A small network was trained on invented records. Each row is its activation on one of them, seen along a few directions.
After each row come some of the record's fields: P, K, N, L, V, C, D.
Not every record has every field; a missing one is left out.
The largest differences between rows may come from other fields.
(in the rows, 500 means zero)
Random noise pushes rows far along 19 fixed directions. That doesn't count. These rows show it; they differ only by the noise:
[498,718,697,445,404,509,562,442,447,475,520,601,425,550,428,490,569,417,451,322,437,440,447,511,609,590,386,429,455,456,621,446,525,425,294,507,563,675]
[482,456,640,420,568,387,562,529,491,627,498,635,439,521,386,336,548,455,379,465,493,476,309,542,438,594,628,392,588,463,443,558,413,648,524,456,473,406]
[531,323,371,412,374,373,392,638,484,550,414,373,671,563,724,571,456,342,595,641,420,543,568,650,587,420,457,504,574,626,455,391,457,580,664,547,474,569]
[401,475,632,472,403,302,529,456,364,517,633,534,441,441,310,283,643,457,555,410,544,411,436,359,336,517,652,420,438,262,561,411,637,437,371,402,359,482]
[430,592,452,555,379,688,533,559,493,461,470,622,527,505,573,500,538,580,439,444,567,463,383,664,598,467,413,486,512,474,591,463,521,443,510,471,601,497]
[387,570,456,363,466,693,540,349,271,311,583,367,494,546,502,479,551,588,485,306,485,543,498,497,532,341,595,510,475,405,470,303,558,410,280,323,606,555]
[365,540,479,708,435,535,523,531,773,580,399,557,696,475,784,657,592,459,491,556,420,517,394,655,711,418,336,473,588,497,353,523,457,654,486,423,332,447]
[453,705,605,622,496,624,698,408,453,421,394,599,549,608,547,590,270,465,567,302,591,753,550,490,570,484,681,464,393,360,526,627,522,571,622,503,676,722]
[526,529,569,431,375,525,587,416,586,435,672,389,474,338,712,562,659,468,382,387,696,245,330,758,363,403,435,433,436,463,634,415,462,566,483,538,517,514]
[485,607,463,654,400,592,438,661,379,495,491,489,591,466,668,224,557,540,509,591,746,592,409,799,319,376,480,628,494,437,400,636,515,631,788,446,656,352]
[498,706,523,726,460,457,460,416,708,517,560,616,473,363,686,545,616,471,475,613,496,377,538,563,565,521,173,557,572,574,411,543,496,523,408,583,393,407]
[434,595,625,428,598,420,439,408,412,374,599,535,403,621,480,436,652,397,499,370,382,270,702,471,487,578,405,497,534,484,442,469,443,369,431,474,560,478]
[278,339,380,531,425,621,583,577,362,499,419,676,460,578,419,455,532,626,629,629,461,236,527,340,588,678,454,657,714,475,470,460,557,426,468,550,220,161]
[427,553,537,500,483,532,559,543,449,423,602,523,415,438,579,425,690,439,471,430,609,373,417,618,362,372,518,433,556,452,435,455,566,467,544,366,641,447]
[411,645,585,532,520,771,603,389,559,321,524,513,340,479,452,545,530,774,441,491,642,347,532,414,319,607,516,749,415,281,552,611,493,323,605,401,363,286]
[588,654,485,576,422,784,632,688,393,402,403,570,530,501,638,605,509,532,598,352,639,346,497,647,407,408,472,686,348,414,552,594,511,524,687,559,821,374]
[424,448,300,532,504,722,560,477,494,428,520,600,585,533,468,647,402,755,552,391,459,608,513,452,564,528,546,437,549,490,534,451,453,377,498,357,513,462]
[564,635,506,574,577,398,596,363,539,480,521,668,516,501,557,624,339,409,454,196,543,605,648,429,608,452,615,312,438,545,608,525,475,625,496,519,711,693]
[745,715,737,372,517,380,521,556,534,617,519,453,310,463,369,414,614,322,389,699,498,517,405,640,427,635,349,514,516,628,418,558,458,506,541,717,559,665]
[530,590,516,450,582,380,543,647,325,486,402,477,332,556,321,354,624,295,429,510,729,420,815,310,474,348,783,582,450,533,439,453,746,507,778,491,646,568]
[312,486,533,523,478,602,477,684,447,542,472,467,728,705,478,414,812,444,511,410,445,388,508,699,641,503,454,382,566,512,315,436,455,509,570,314,469,524]

[561,686,706,467,497,591,621,285,330,534,688,590,351,497,228,328,493,507,455,450,660,417,507,462,399,757,512,374,516,646,414,474,483,503,381,629,550,647]	P is p1, K is k1, L is l2, D is d2
[383,720,640,693,392,503,452,303,355,486,401,638,516,622,400,341,296,371,582,564,517,654,650,360,725,561,504,541,400,465,436,478,657,449,370,681,522,767]	P is p1, K is k1, L is l1, V is v1, C is c1, D is d2
[341,490,631,497,273,553,400,510,338,537,420,750,438,621,539,249,341,327,405,580,625,424,476,525,611,581,485,392,641,718,484,359,593,523,583,387,585,608]	P is p2, K is k3, L is l1, V is v1, C is c1, D is d2
[614,633,442,653,512,581,607,613,632,600,467,489,620,443,417,678,525,598,560,417,469,713,422,463,585,517,389,483,430,503,564,632,537,523,448,502,447,608]	P is p3, K is k3, L is l1, V is v1, C is c2, D is d2
[553,553,652,603,430,375,301,516,666,509,552,452,520,335,675,450,631,327,549,713,417,434,410,625,258,293,416,565,329,347,237,453,535,443,510,415,610,419]	P is p3, K is k3, N is n2, L is l1, V is v2, C is c1, D is d1
[457,542,372,658,487,635,470,426,477,534,554,543,561,429,447,324,596,639,345,599,800,342,555,613,584,475,480,523,467,598,488,436,544,581,514,670,455,400]	P is p2, K is k2, L is l1, V is v2, C is c2, D is d1
[627,465,499,452,594,444,630,609,491,503,523,429,518,493,472,611,628,497,602,395,450,319,469,594,434,572,432,569,411,366,682,647,394,521,491,799,510,406]	P is p2, K is k2, N is n1, L is l1, V is v2, C is c2, D is d1
[594,496,483,678,645,424,467,456,659,559,472,640,616,503,407,696,424,562,661,478,345,480,786,225,499,610,551,524,375,467,370,559,408,503,506,513,416,386]	P is p2, K is k2, N is n1, L is l1, V is v2, C is c1, D is d2
[492,549,645,483,552,529,708,411,731,557,410,482,429,471,529,701,520,432,444,625,390,443,255,589,679,583,401,522,516,423,494,559,448,552,306,789,335,548]	P is p3, K is k2, L is l1, V is v2, C is c3, D is d1
[590,773,722,578,589,263,451,558,705,542,446,517,324,445,637,482,686,212,355,599,514,404,541,563,548,442,273,562,504,566,456,635,563,558,524,587,568,579]	P is p1, K is k2, L is l1, V is v1, C is c3, D is d2
[602,429,569,607,450,515,585,436,639,640,727,512,514,312,391,547,525,532,624,714,602,416,333,568,256,688,416,312,506,631,312,484,437,479,501,669,395,537]	P is p1, K is k1, L is l1, V is v1, C is c3, D is d2
[562,622,430,561,591,372,545,579,460,539,332,431,622,551,615,632,592,362,554,252,350,475,658,368,813,349,376,646,436,489,578,577,554,746,250,595,494,454]	P is p2, K is k2, L is l2, D is d2
[339,283,442,473,514,422,702,629,667,476,556,493,433,449,625,679,671,445,562,488,465,403,208,625,490,449,461,318,695,365,674,543,552,393,516,515,359,488]	P is p3, K is k2, L is l1, V is v1, C is c2, D is d2
[446,547,676,424,511,597,554,331,648,440,460,520,488,603,680,643,378,448,379,423,464,510,449,624,549,543,524,422,531,526,455,514,325,578,554,421,553,619]	P is p3, K is k1, N is n1, L is l2, D is d1
[368,428,649,672,326,483,324,328,453,500,529,545,720,553,518,392,386,445,734,583,388,427,573,464,371,520,585,538,287,273,254,396,477,455,493,475,409,458]	P is p3, K is k3, L is l2, D is d2
[420,595,553,545,638,629,755,598,549,476,316,447,522,664,448,709,576,435,565,427,506,535,611,444,719,531,556,526,523,459,468,632,544,533,581,578,451,597]	P is p2, K is k2, L is l1, V is v2, C is c1, D is d1
[671,356,520,425,336,460,479,781,507,715,335,441,644,449,348,519,596,430,440,480,753,249,612,356,457,425,742,573,226,573,589,351,618,722,708,428,418,455]	P is p2, K is k2, L is l1, V is v2, C is c1, D is d1
[688,558,496,499,401,462,497,558,540,588,428,422,456,359,466,501,315,542,567,774,516,884,306,504,371,462,513,592,427,429,512,568,574,486,555,557,503,618]	P is p2, K is k2, L is l2, D is d1
[611,460,442,511,588,501,459,504,704,452,522,314,528,377,656,677,510,512,566,684,406,617,432,591,370,337,469,545,429,443,343,501,450,425,531,512,567,483]	P is p2, K is k1, L is l1, V is v2, C is c3, D is d1
[541,647,528,606,508,342,467,689,567,549,454,628,431,484,593,440,569,507,450,358,557,487,582,421,490,595,291,604,599,569,707,751,511,627,593,336,440,320]	P is p3, K is k2, L is l1, V is v1, C is c3, D is d2
[469,417,444,430,756,586,498,345,592,535,592,427,482,517,382,417,601,589,217,590,573,390,386,715,576,503,590,411,551,592,375,485,345,549,539,728,510,490]	P is p1, K is k1, L is l1, V is v1, C is c3, D is d2
[528,687,400,675,636,377,269,490,545,576,471,511,535,456,398,206,556,609,369,644,426,803,486,539,615,409,384,599,458,401,436,638,534,496,395,552,491,436]	P is p2, K is k3, L is l2, D is d1
[481,327,442,647,210,452,494,300,548,549,613,672,618,336,605,597,296,476,636,546,635,216,520,486,472,530,541,368,350,491,638,254,532,492,436,754,431,533]	P is p1, K is k2, L is l2, D is d1
[521,532,631,581,643,250,414,543,683,684,420,575,587,498,476,404,628,399,320,363,426,484,486,476,592,467,557,453,427,445,462,600,443,765,488,421,413,434]	P is p2, K is k2, L is l1, V is v1, C is c3
[543,456,387,461,328,555,587,584,486,564,447,731,313,358,420,501,307,579,402,551,658,633,281,391,526,511,566,386,597,619,750,410,665,448,475,459,586,559]	P is p2, K is k1, L is l1, V is v1, C is c1, D is d2
[379,593,468,676,472,594,391,329,493,362,621,495,607,485,731,502,501,599,593,412,479,435,654,526,407,460,366,592,502,452,377,527,426,494,469,345,479,354]	P is p1, K is k3, N is n1, L is l2, D is d2
[599,599,619,439,279,733,518,334,461,315,643,408,287,338,601,546,296,581,546,660,750,442,442,539,137,559,430,624,372,513,563,444,554,302,597,524,594,570]	P is p2, K is k3, L is l1, V is v1, C is c1, D is d2
[410,310,233,558,413,499,466,590,460,493,467,495,559,488,394,577,472,650,763,739,361,578,560,333,559,520,492,595,550,371,512,400,637,230,476,564,273,410]	P is p3, K is k2, L is l2, D is d2
[373,649,698,592,327,680,380,408,371,448,444,721,498,523,674,241,310,521,481,473,514,613,298,595,409,457,480,545,467,399,369,491,480,579,377,218,719,376]	P is p2, K is k2, L is l1, V is v2, C is c1, D is d1
[604,391,539,282,597,449,451,445,572,370,469,549,312,476,872,682,250,497,447,356,350,370,470,456,298,561,392,665,634,592,610,646,247,644,526,346,598,174]	P is p2, K is k3, L is l1, V is v1, C is c1, D is d2
[383,710,619,629,697,613,729,407,626,419,488,504,360,433,610,648,601,371,509,455,433,621,379,465,539,304,523,464,606,430,191,576,600,543,334,361,633,527]	P is p3, K is k2, L is l1, V is v2, C is c3, D is d1
[583,526,539,395,572,436,727,594,392,538,519,335,261,342,447,450,643,462,607,728,467,607,223,454,320,466,464,631,699,438,340,604,608,574,316,578,401,326]	P is p2, K is k2, N is n2, L is l2, D is d1
[432,569,616,382,676,456,633,533,370,489,391,675,326,692,440,325,376,517,348,322,457,664,323,572,605,677,544,470,698,436,717,785,383,588,503,548,610,455]	P is p1, K is k2, L is l1, V is v2, C is c3, D is d2
[428,508,759,379,502,403,550,677,550,561,371,454,509,676,486,551,703,234,499,416,420,385,559,491,529,524,594,424,513,473,401,485,514,522,647,276,465,634]	P is p1, K is k2, L is l2, D is d1
[657,486,493,383,255,600,422,614,572,583,501,534,416,308,502,612,442,671,471,561,476,502,373,296,335,576,347,602,519,669,591,372,536,470,391,139,351,346]	P is p2, K is k3, L is l1, V is v1, C is c1, D is d2
[398,465,503,551,515,301,439,501,583,549,395,678,357,518,375,487,595,391,516,653,247,278,557,297,740,572,358,586,557,401,577,440,639,302,314,749,299,446]	P is p2, K is k1, L is l2
[434,441,399,560,506,346,422,563,444,481,535,671,468,497,538,301,439,482,368,358,730,456,601,516,488,456,602,368,550,538,752,542,552,551,692,448,644,475]	P is p2, K is k3, N is n1, L is l1, V is v2, C is c3, D is d1
[685,624,629,257,659,644,661,521,416,312,453,358,168,525,503,719,474,400,558,558,407,461,556,432,303,476,502,718,497,495,399,568,506,328,541,566,777,492]	P is p3, K is k2, N is n2, L is l1, V is v2, C is c2, D is d1

Which values does each new row have?
[602,580,580,546,685,274,388,499,661,537,565,454,476,535,449,384,590,489,443,648,467,531,510,712,432,671,321,504,495,441,542,768,333,428,669,791,434,544]	P is p1, K is k3, L is l2, D is d2
[473,423,459,550,614,536,426,520,614,497,572,498,528,457,493,514,618,513,514,636,419,479,418,625,378,409,527,427,514,441,262,484,458,349,614,446,580,454]	P is p1, K is k3, L is l2, D is d2
[442,530,643,538,480,547,595,441,484,536,670,509,540,506,404,402,635,579,507,376,593,394,387,605,373,684,452,353,512,461,519,572,403,537,476,459,385,487]	P is p2, K is k2, L is l2, D is d2
[492,418,584,429,540,619,365,379,426,518,593,579,466,508,320,309,408,675,441,548,457,508,402,438,275,630,577,479,510,524,292,464,365,454,458,266,504,336]	P is p2, K is k3, L is l2, D is d1
[587,393,463,291,354,580,502,527,361,510,478,436,449,452,718,532,427,391,439,511,546,314,424,589,481,418,446,588,617,739,496,345,469,710,434,511,595,389]	P is p3, K is k3, N is n1, L is l1, V is v2, C is c2, D is d1
[452,570,530,478,679,455,450,446,510,418,447,564,438,610,584,464,450,417,414,471,375,591,562,556,593,445,503,504,569,495,414,589,421,501,516,494,674,497]	P is p3, K is k3, N is n2, L is l1, V is v2, C is c1, D is d1
[509,493,556,413,548,661,466,474,442,437,483,388,497,598,539,405,464,608,485,632,493,484,437,694,362,583,500,697,486,435,383,604,322,492,678,574,518,365]	P is p3, K is k1, L is l2, D is d2
[339,423,454,732,583,610,669,549,349,510,491,623,604,467,639,388,561,427,687,478,623,329,435,562,418,363,637,521,589,415,181,580,533,772,529,577,639,176]	P is p2, K is k1, N is n1, L is l1, V is v2, C is c3, D is d1
[252,477,512,384,580,752,604,638,467,355,378,477,516,741,520,586,661,569,508,360,289,468,339,642,676,523,458,510,623,297,533,552,446,297,482,349,514,474]	P is p2, K is k3, L is l2, D is d2
[525,537,344,568,510,440,391,401,459,459,419,662,503,403,732,473,357,493,444,405,367,535,425,491,663,251,466,583,469,431,558,455,523,640,215,573,740,311]	P is p2, K is k1, N is n2, L is l2, D is d2
[555,291,327,519,611,369,440,554,461,548,479,687,498,492,482,453,355,486,562,560,365,459,425,544,503,502,541,487,556,475,539,561,413,482,563,760,639,341]	P is p3, K is k3, L is l2, D is d2
[478,397,406,522,526,470,475,364,776,524,525,602,529,365,668,715,498,511,349,449,404,350,424,511,632,384,486,371,527,574,518,362,427,568,372,463,448,429]	P is p2, K is k3, L is l2, D is d2
[768,633,327,368,581,398,490,385,576,364,669,422,190,269,619,661,366,585,362,477,610,639,661,377,366,443,371,541,606,749,751,539,513,426,527,484,606,579]	P is p2, K is k3, N is n1, L is l2, D is d2
[302,526,541,587,416,671,640,397,473,459,505,491,543,541,637,602,484,437,647,525,416,555,357,541,661,522,352,432,690,570,342,451,541,531,276,475,390,594]	P is p2, K is k2, L is l1, V is v1, C is c1, D is d2
[478,375,497,418,775,270,578,561,522,483,555,495,351,523,512,455,633,340,457,476,488,373,528,520,433,481,567,385,684,543,472,614,457,547,608,588,588,398]	P is p2, K is k1, L is l1, V is v2, C is c3, D is d1
[375,585,446,658,525,510,465,375,458,447,535,527,486,484,597,334,523,565,502,610,540,451,510,572,542,495,374,625,574,430,441,582,515,518,418,661,398,335]	P is p1, K is k3, L is l2, D is d2
[399,405,454,584,548,313,584,680,601,562,442,610,471,454,515,528,634,303,530,483,502,434,448,445,586,351,572,327,566,437,549,493,676,492,519,497,529,519]	P is p2, K is k3, L is l1, V is v2, C is c1, D is d1
[528,479,512,384,453,471,367,415,446,438,565,371,514,489,560,493,428,511,478,462,440,603,577,483,371,419,566,528,466,519,450,408,467,462,554,294,541,592]	P is p1, K is k3, N is n1, L is l2
[675,263,492,328,398,311,358,659,651,599,437,403,570,367,692,571,494,395,457,613,375,398,235,700,349,335,529,552,362,375,581,445,407,584,579,545,560,370]	P is p3, K is k3, N is n2, L is l2, D is d1
